Each row below holds a small network's activations on one input, seen along a few directions.
In each table, some parts of the input vary, and every possible input appears once, in random order.
A made-up example of a description, with smaller parts first: one of 3 separate values, together with either a single point or one of 9 places around a ring or (one of 5 places around a ring, together with one of 6 places along a line).
Shared parts are said once, and a part with two or three values counts as separate values.
In the rows, 128 means zero.

Table:
row 1: [140 101 135 111 107 134 141 172 113  80 108 169  75 144 140 112]
row 2: [128 151 159 131 143 144 103 164 121 127 131 119 138 115 128 135]
row 3: [147  71  98 121 142 127 149 102 174 147  95 128 149 135 112 145]
row 4: [ 84 134  67 145  67 129 165  55  62 137 162 142 170  67 144 125]
row 5: [119 202 106 147 115 107 119 105 111  98 147 139 149 113 107  93]
row 6: [130  87 119 116 145 136 140 116 156 157 107  97 153 153 111 159]
row 7: [124 102 134 101 109 123 140 175 134  84 117 154  68 135 137  95]
row 8: [126 204  83 147 137 109 124  93 109 115 173 141 104  99 108  96]
row 9: [ 98 143  71 154  80  88 150  21  89 133 162 132 155  84 140 104]
row 10: [128 118 133  99 114 113 151 170 136  87 121 147  62 146 138 102]
row 11: [129  81 120 125 136 154 138 131 149 146 109 105 166 140 114 158]
row 12: [146 102 134 146 127 144 122 136 136 163 117 127 165 136 137 155]
row 13: [118 147 164 138 146 142 112 170 111 104 128 136 106 129 141 128]
row 14: [141  92 117 131 132 135 136 118 157 164 108 116 156 142 120 153]
row 15: [120 191 117 145  99 134 119 109 102  85 140 159 164 101 117 112]
row 16: [113 145  58 151  87  58 145  22  81 146 157 131 153  93 138 108]
row 17: [145 164 152 129 148 123  98 146 123 143 134 117 121 133 138 136]
row 18: [133 147 152 132 149 140  94 152 128 132 134 113 124 122 131 134]
row 19: [128 107 138  89 113 112 160 165 123  85 128 127  52 170 121 104]
row 20: [128 158 159 126 147 134 111 155 118 105 133 136  95 137 142 127]
row 21: [152  69 103 131 133 135 152 114 169 143 101 127 157 134 111 145]
row 22: [125 192 104 145 107 130 117 100  98  96 153 150 148 112 109  99]
row 23: [112 159 177 120 151 117 127 153 119 117 134 114  85 152 131 121]
row 24: [133 138 140 128 145 146  95 130 145 149 131 113 150 124 138 146]
row 25: [125 105 138 126 150 125 117 122 152 178 115 104 149 143 123 144]
row 26: [136  57 108 129 139 144 151 126 168 138  98 128 167 116 113 136]
row 27: [144  59 110 132 132 152 153 125 155 137  97 143 168 119 121 141]
row 28: [134 136 148 127 143 134 107 135 143 153 131 100 147 144 127 151]
row 29: [129 105 134 139 137 144 112 129 145 166 116 116 157 129 124 149]
row 30: [129 163 161 115 156 126 104 139 130 141 135  99 115 137 131 135]
row 31: [147  75 121 135 127 156 143 131 136 150 108 124 166 143 125 154]
row 32: [121 133 147 115 128 130 126 166 132  90 125 146  70 126 140 109]
row 33: [124 143 146 103 134 117 137 156 127 101 141 137  56 148 122 111]
row 34: [100 135  74 156  76  86 148  28  65 136 146 150 165  76 145 110]
row 35: [122 137 151 116 153 134 101 123 149 161 131  97 140 136 127 142]
row 36: [131 169 157 119 149 117 117 152 120 119 137 129  90 139 145 120]
row 37: [137 112 137 132 138 127 120 130 155 174 118 109 155 136 131 147]
row 38: [134 123 148 136 139 153 112 147 136 141 138 111 160 131 126 159]
row 39: [126 123 149 120 119 139 128 177 120  92 124 147  86 134 137 110]
row 40: [135 140 150 113 120 120 135 158 121 100 130 140  62 148 128 112]
What do these inputs look like to the network?
Answer: one of 4 places along a line, together with either one of 2 separate values or one of 8 places along a line
The inputs of row 13 and row 36 match in every part but the place on the line of 4. If row 4 is changed in the same way as row 13 into row 36, which row does it become?
Answer: row 9
The inputs of row 3 and row 21 match in every part but the place on the line of 4. If row 6 is changed in the same way as row 3 into row 21, which row does it become?
Answer: row 14
Which other rows agree with row 34 in the place on the line of 4? List them by row number.
Answer: row 7, row 11, row 18, row 20, row 22, row 24, row 26, row 29, row 32
Which other rows does row 5 become when the choice among 2 separate values takes its other values? List them by row number.
Answer: row 9
A walk changes only the place on the line of 8. It starts at row 27 and steps to row 31. List the rest of the walk in order.
Answer: row 12, row 38, row 2, row 13, row 39, row 1

Table:
row 41: [129 123  75 156 105 117 148  35 125 177 134  92 207  88 105 154]
row 42: [148  89 121 132 143 148 125 120 170 176 110 106 185 137 115 171]
row 43: [118 101  70 150  94 116 158  22 117 155 130 127 196  93 114 138]
row 44: [109 214 135 127 117 102 111 149  81  63 166 147  68 133 141  76]
row 45: [159  79 170 114 172 160 108 187 198 157  94  95 131 169 118 170]
row 46: [ 98 151  71 154  61 105 161  56  67 100 150 149 156  86 130 102]
row 47: [129 127 182  87 168 130 127 211 146  91 116 132  25 170 141 123]
row 48: [154  49 160  95 160 159 119 188 192 145  81 101 128 162 129 167]
row 49: [140 142 197 105 164 146  96 234 131 101 124 145  48 157 153 115]
row 50: [112 167  87 156  73 108 139  45  68 122 164 146 162  78 123 103]
row 51: [102 199 125 117 111 102 140 143  88  54 152 162  49 113 137  83]
row 52: [107 170  74 146  95  99 138  40  77 114 165 138 166  98 117 102]
row 53: [163  73 171 115 175 167 109 206 181 158  96 131 119 159 128 144]
row 54: [134 145 191 105 175 137 114 232 139  97 123 126  42 167 141 119]
row 55: [105 196 146 116 105  96 120 139  93  83 158 140  63 117 138  88]
row 56: [123  71 116 124 146 139 143 129 165 165 100 121 163 144 118 148]
row 57: [154  97 126 138 143 151 118 127 163 174 110 122 186 137 122 161]
row 58: [119 112  88 167  98 123 130  40 100 171 132 124 211  93 135 140]
What do these inputs look like to the network?
Answer: one of 3 separate values, together with one of 6 places around a ring
The inputs of row 41 and row 43 match in every part but the choice among 3 separate values. If row 45 is changed in the same way as row 41 into row 43, which row does it become?
Answer: row 48
Which other rows does row 58 become when the place on the ring of 6 takes its other values? List them by row number.
Answer: row 44, row 49, row 50, row 53, row 57
Which other rows does row 51 become when the choice among 3 separate values takes its other values? List them by row number.
Answer: row 44, row 55
Which other rows does row 42 become when the choice among 3 separate values takes its other values? List them by row number.
Answer: row 56, row 57
